Each row below holds a small network's activations on one record, seen along a few directions.
After each row come some of the record's fields: Y, J, U, F, L, W.
A field that a record lacks is written absent.
The largest differences between rows may come from other fields.
In the rows, zero is written as 500.
Random noise pushes rows far along 15 fixed directions. That doesn't count. These rows show it; they differ only by the noise:
[691 534 501 475 417 521 413 422 475 580 602 504 580 492 591 331 485 202
 583 428 625 459 389 365 556 406 451]
[494 633 425 655 460 464 371 454 540 609 354 588 370 509 592 547 407 333
 611 442 358 486 583 447 400 544 515]
[530 377 582 435 290 351 534 531 505 416 538 544 537 440 473 572 478 616
 660 407 411 571 355 448 647 569 644]
[705 508 599 457 385 686 566 544 419 444 642 725 537 476 566 507 564 133
 474 238 577 361 569 298 383 454 589]
[615 522 598 437 412 372 448 581 428 571 399 435 418 403 512 269 582 430
 358 586 656 595 561 378 614 454 397]
[522 759 389 612 553 413 514 574 426 885 271 321 350 442 522 538 476 457
 433 529 506 521 684 677 403 542 242]
[485 508 434 600 633 440 635 554 411 494 423 381 704 432 468 463 626 505
 509 491 547 507 430 323 405 638 626]
[475 394 444 530 773 435 361 433 531 508 698 641 588 520 495 207 370 471
 539 669 588 597 369 231 436 609 737]
[409 575 662 489 612 484 222 735 310 571 331 763 655 682 422 667 329 421
 280 544 519 699 746 548 402 335 391]
[494 514 482 321 294 504 424 513 502 519 596 650 495 633 563 344 329 454
 709 399 560 490 360 448 649 415 565]
[260 491 492 490 528 472 463 340 323 497 569 344 360 209 615 488 547 673
 370 672 560 661 667 533 338 507 495]
[338 704 560 519 302 355 239 661 444 509 738 308 400 534 398 387 437 403
 514 542 451 490 472 574 426 505 524]
[348 334 447 392 535 610 545 397 387 573 556 379 571 201 592 419 796 614
 628 444 482 785 685 529 512 529 565]
[362 504 318 538 514 530 617 120 341 522 717 493 501 432 393 367 405 645
 632 423 501 462 398 659 358 514 255]
[472 300 339 512 405 516 533 358 551 352 539 607 488 495 531 357 441 533
 610 455 560 551 271 300 576 529 606]
[379 535 376 521 469 597 456 787 542 483 215 560 478 748 391 590 475 508
 437 445 456 557 603 550 522 460 452]
[415 391 244 670 403 614 563 527 683 353 286 417 513 593 306 457 769 487
 762 274 209 535 479 500 578 623 497]

[449 493 577 370 715 482 517 565 323 576 501 407 896 519 549 628 516 607
 470 611 669 600 469 559 530 404 497]
Y=absent J=absent U=absent F=absent L=absent W=w3
[560 445 511 472 501 538 676 512 478 432 438 648 511 573 301 560 541 627
 491 368 400 438 593 597 517 528 351]
Y=absent J=absent U=absent F=absent L=absent W=w2
[741 520 398 417 576 533 600 520 617 528 440 512 676 719 504 449 349 449
 601 554 623 370 234 425 680 428 486]
Y=y4 J=j2 U=u2 F=f1 L=absent W=w2
[460 449 460 375 397 483 545 627 547 517 532 413 508 451 702 682 401 653
 533 564 615 563 338 509 569 479 710]
Y=y2 J=j1 U=u2 F=f1 L=l3 W=w2
[623 271 594 473 395 524 543 478 593 263 563 746 426 539 343 685 452 599
 463 412 338 480 517 530 580 502 485]
Y=absent J=absent U=absent F=absent L=absent W=w2
[389 210 247 493 250 555 554 550 653 444 476 573 432 496 551 521 515 593
 693 317 504 655 241 402 678 565 689]
Y=y5 J=j2 U=u3 F=f1 L=l2 W=w3
[452 518 472 608 347 481 412 315 556 298 367 677 366 573 532 592 388 473
 583 446 319 404 509 466 486 437 440]
Y=absent J=absent U=absent F=absent L=absent W=w2
[602 721 436 578 712 467 618 762 596 658 365 331 573 757 333 486 494 439
 452 560 516 325 447 552 477 584 425]
Y=y4 J=j2 U=u2 F=f1 L=absent W=w2
[237 577 305 570 568 475 510 542 323 642 460 260 669 531 512 277 476 537
 452 496 702 578 378 458 444 490 415]
Y=y1 J=j2 U=u2 F=f2 L=l3 W=w1
[347 703 576 479 533 499 604 465 343 608 107 708 561 516 776 408 497 483
 675 343 476 410 704 253 445 554 648]
Y=y1 J=j2 U=u3 F=f2 L=l3 W=w3
[585 545 535 559 434 610 641 744 547 511 499 597 302 455 418 627 703 373
 426 267 362 410 727 496 344 635 633]
Y=y5 J=j1 U=u3 F=f1 L=l2 W=w2
[317 462 640 376 138 458 316 682 460 342 506 535 430 607 468 557 457 537
 445 448 521 583 458 550 652 350 486]
Y=y1 J=j2 U=u3 F=f1 L=l2 W=w3
[474 485 535 310 467 458 443 712 470 615 629 468 576 641 434 328 439 573
 535 531 611 585 397 587 683 475 515]
Y=y4 J=j1 U=u1 F=f2 L=absent W=w3
[399 702 468 422 516 578 719 616 367 443 531 252 491 468 527 240 766 443
 386 522 741 302 549 397 388 516 514]
Y=absent J=absent U=absent F=absent L=absent W=w3
[496 491 402 562 270 450 522 501 542 442 429 452 171 411 528 609 376 641
 329 574 487 508 507 528 499 537 449]
Y=y4 J=j1 U=u1 F=f1 L=absent W=w2
[751 726 430 613 643 477 676 493 587 711 485 392 416 470 522 624 386 394
 512 541 405 270 549 543 351 638 500]
Y=y4 J=j2 U=u2 F=f1 L=absent W=w1
[508 419 506 520 809 559 628 490 555 359 586 644 595 620 320 429 557 578
 463 560 474 407 504 439 414 608 567]
Y=absent J=absent U=absent F=absent L=absent W=w3
[571 502 418 449 502 571 571 257 493 556 555 245 601 397 513 526 560 561
 661 535 438 486 489 700 575 437 308]
Y=y4 J=j2 U=u3 F=f2 L=absent W=w2
[495 674 621 356 376 517 408 573 455 651 370 409 512 558 695 790 386 461
 548 515 501 439 588 716 578 316 421]
Y=y5 J=j2 U=u3 F=f2 L=l2 W=w3
[497 268 575 541 380 455 483 583 480 238 483 520 333 375 304 478 677 597
 176 558 506 652 612 460 544 478 381]
Y=absent J=absent U=absent F=absent L=absent W=w2
[392 449 292 504 375 490 743 310 530 427 154 602 471 514 757 729 329 749
 660 419 479 433 374 424 579 508 570]
Y=absent J=absent U=absent F=absent L=absent W=w1
[319 565 372 662 445 435 239 850 497 687 506 328 340 609 519 583 247 391
 152 625 696 623 418 544 432 452 438]
Y=y1 J=j2 U=u2 F=f2 L=l3 W=w2
[352 482 270 591 325 498 504 378 604 448 573 392 212 399 567 509 469 586
 612 485 389 466 439 550 463 578 545]
Y=absent J=absent U=absent F=absent L=absent W=w2
[549 354 279 501 637 815 372 389 702 413 376 566 454 673 601 543 451 376
 435 601 545 505 562 504 571 302 376]
Y=absent J=absent U=absent F=absent L=absent W=w2
[517 646 563 365 719 475 527 492 438 523 415 333 611 467 590 404 624 515
 461 734 662 491 578 486 496 441 514]
Y=y6 J=j2 U=u2 F=absent L=absent W=w2
[459 440 384 658 762 560 404 435 484 521 364 743 550 542 520 391 518 363
 420 539 551 612 594 317 367 502 486]
Y=absent J=absent U=absent F=absent L=absent W=w3
[556 573 442 554 344 520 604 353 546 426 303 433 328 330 781 577 563 422
 561 522 501 400 493 323 491 501 605]
Y=y4 J=j2 U=u2 F=f1 L=absent W=w3
[529 412 239 649 522 687 547 619 517 586 328 406 521 497 463 567 640 362
 263 433 628 627 555 537 443 431 340]
Y=y5 J=j1 U=u3 F=f1 L=l2 W=w1
[624 826 750 511 466 272 626 503 500 369 398 342 599 562 485 818 496 533
 607 538 320 164 441 598 443 591 587]
Y=y6 J=j1 U=u3 F=absent L=absent W=w2
[384 453 439 424 724 719 367 392 564 619 485 611 440 442 641 265 597 468
 635 533 437 666 784 454 516 465 568]
Y=y1 J=j2 U=u2 F=f1 L=l3 W=w2
[630 327 617 300 711 555 652 348 441 419 421 523 813 527 469 470 583 671
 493 604 645 520 437 488 683 371 386]
Y=y5 J=j2 U=u3 F=f1 L=l2 W=w3
[581 434 505 496 595 492 356 164 445 555 361 599 739 413 647 519 450 466
 719 545 412 670 540 461 586 373 414]
Y=y4 J=j2 U=u3 F=f2 L=absent W=w2
[389 628 686 311 517 417 565 796 318 421 356 562 786 700 498 527 368 611
 451 486 629 425 461 402 551 439 666]
Y=y5 J=j2 U=u2 F=f2 L=l3 W=w1
[411 421 444 553 446 531 531 706 525 649 514 534 517 473 593 762 514 507
 557 317 408 603 509 554 406 619 689]
Y=y2 J=j1 U=u3 F=f2 L=l2 W=w3
[409 498 216 639 535 659 567 510 587 203 238 281 435 681 518 431 512 460
 156 683 729 331 392 333 465 375 355]
Y=absent J=absent U=absent F=absent L=absent W=w1
[385 850 461 562 578 393 412 691 375 707 339 402 498 678 356 478 330 522
 409 608 467 453 661 677 361 496 300]
Y=y4 J=j2 U=u3 F=f2 L=absent W=w2
[517 540 627 581 612 475 235 616 652 421 340 496 541 678 334 442 598 420
 579 539 173 551 705 525 587 488 521]
Y=y1 J=j1 U=u3 F=f2 L=l3 W=w1
[502 492 498 453 299 485 394 440 442 545 736 403 410 374 574 277 521 321
 471 460 654 514 391 455 532 418 451]
Y=y5 J=j2 U=u2 F=f2 L=l2 W=w2
[700 506 542 456 537 626 710 424 445 526 404 389 576 354 647 604 577 467
 402 485 637 402 589 407 508 446 442]
Y=y1 J=j2 U=u3 F=f1 L=l3 W=w2
[568 592 630 354 451 459 463 503 564 518 480 352 398 459 604 322 572 519
 548 622 476 413 579 457 594 481 508]
Y=y2 J=j2 U=u3 F=f1 L=l2 W=w3

Here are new rows. What are their fields?
[620 419 611 443 656 313 676 314 377 673 326 442 688 301 622 261 584 670
 579 527 577 609 489 327 676 575 491]
Y=y1 J=j1 U=u3 F=f2 L=l3 W=w1
[708 310 577 358 637 410 561 588 691 454 643 409 645 431 426 355 739 533
 681 592 492 598 352 396 732 638 765]
Y=y6 J=j2 U=u2 F=absent L=absent W=w2
[546 609 586 656 569 415 388 627 458 521 393 540 633 562 468 619 526 323
 444 477 460 470 517 401 379 521 558]
Y=y5 J=j1 U=u3 F=f1 L=l2 W=w3
[423 449 518 485 590 394 462 280 503 485 798 502 514 407 359 327 522 664
 724 523 303 531 490 602 488 608 511]
Y=absent J=absent U=absent F=absent L=absent W=w2
[560 385 645 511 450 534 502 572 562 419 406 588 454 408 455 682 686 509
 491 401 321 591 678 555 561 509 540]
Y=y5 J=j1 U=u2 F=f1 L=l3 W=w2
[629 493 519 551 597 571 488 346 554 565 482 720 605 532 507 494 529 315
 687 322 359 443 521 451 483 507 487]
Y=y5 J=j2 U=u2 F=f1 L=l2 W=w2
[631 438 528 420 516 391 511 476 400 628 378 547 477 490 465 417 389 630
 329 602 666 626 492 550 648 421 247]
Y=y4 J=j1 U=u1 F=f2 L=absent W=w2
[478 597 347 502 385 569 601 559 436 636 380 533 635 568 550 538 557 402
 718 223 470 465 491 535 517 477 454]
Y=absent J=absent U=absent F=absent L=absent W=w2
[479 596 537 398 477 642 504 670 721 439 604 340 116 501 702 535 443 466
 420 639 484 273 620 438 479 557 799]
Y=y1 J=j2 U=u2 F=f2 L=l3 W=w2
[589 362 457 559 529 464 397 482 471 534 558 422 763 424 453 487 561 386
 549 495 525 660 393 446 544 469 507]
Y=y5 J=j2 U=u3 F=f2 L=l2 W=w2
[338 702 397 576 497 686 430 521 461 310 344 515 453 627 501 247 757 188
 463 452 585 399 624 355 331 413 451]
Y=y6 J=j2 U=u2 F=absent L=absent W=w3
[456 455 441 356 605 566 719 655 466 579 470 469 543 445 491 291 634 662
 450 527 611 539 574 435 497 601 584]
Y=y2 J=j2 U=u2 F=f1 L=l2 W=w3
[312 659 571 711 606 392 257 289 494 228 456 255 588 483 458 612 531 511
 549 724 246 425 535 487 320 504 528]
Y=y4 J=j2 U=u3 F=f1 L=absent W=w2
[341 433 246 722 582 583 206 397 585 420 593 412 452 567 312 140 596 317
 461 564 488 616 457 417 401 477 361]
Y=y5 J=j2 U=u3 F=f1 L=l2 W=w2
[566 527 519 521 381 372 422 679 531 613 772 530 272 472 429 211 476 347
 419 496 616 515 384 381 496 610 583]
Y=y4 J=j1 U=u2 F=f1 L=absent W=w3
[666 554 721 322 539 454 463 517 563 433 344 491 581 519 526 347 693 479
 640 571 389 456 677 426 720 432 533]
Y=absent J=absent U=absent F=absent L=absent W=w2
[735 454 642 492 438 441 771 584 489 426 269 498 576 485 509 754 453 613
 338 476 576 370 455 395 611 518 470]
Y=y1 J=j2 U=u3 F=f1 L=l3 W=w2
[418 605 427 520 546 577 399 434 531 568 351 714 426 573 609 525 390 441
 606 498 422 500 620 494 430 443 528]
Y=y5 J=j2 U=u2 F=f1 L=l2 W=w3
[557 636 680 309 507 604 363 687 469 425 400 633 656 626 610 425 525 308
 495 533 532 502 680 311 551 333 669]
Y=y4 J=j2 U=u2 F=f1 L=absent W=w1
[458 540 422 692 312 255 322 536 544 563 566 397 490 518 507 677 307 444
 569 493 431 535 240 546 514 533 501]
Y=absent J=absent U=absent F=absent L=absent W=w2
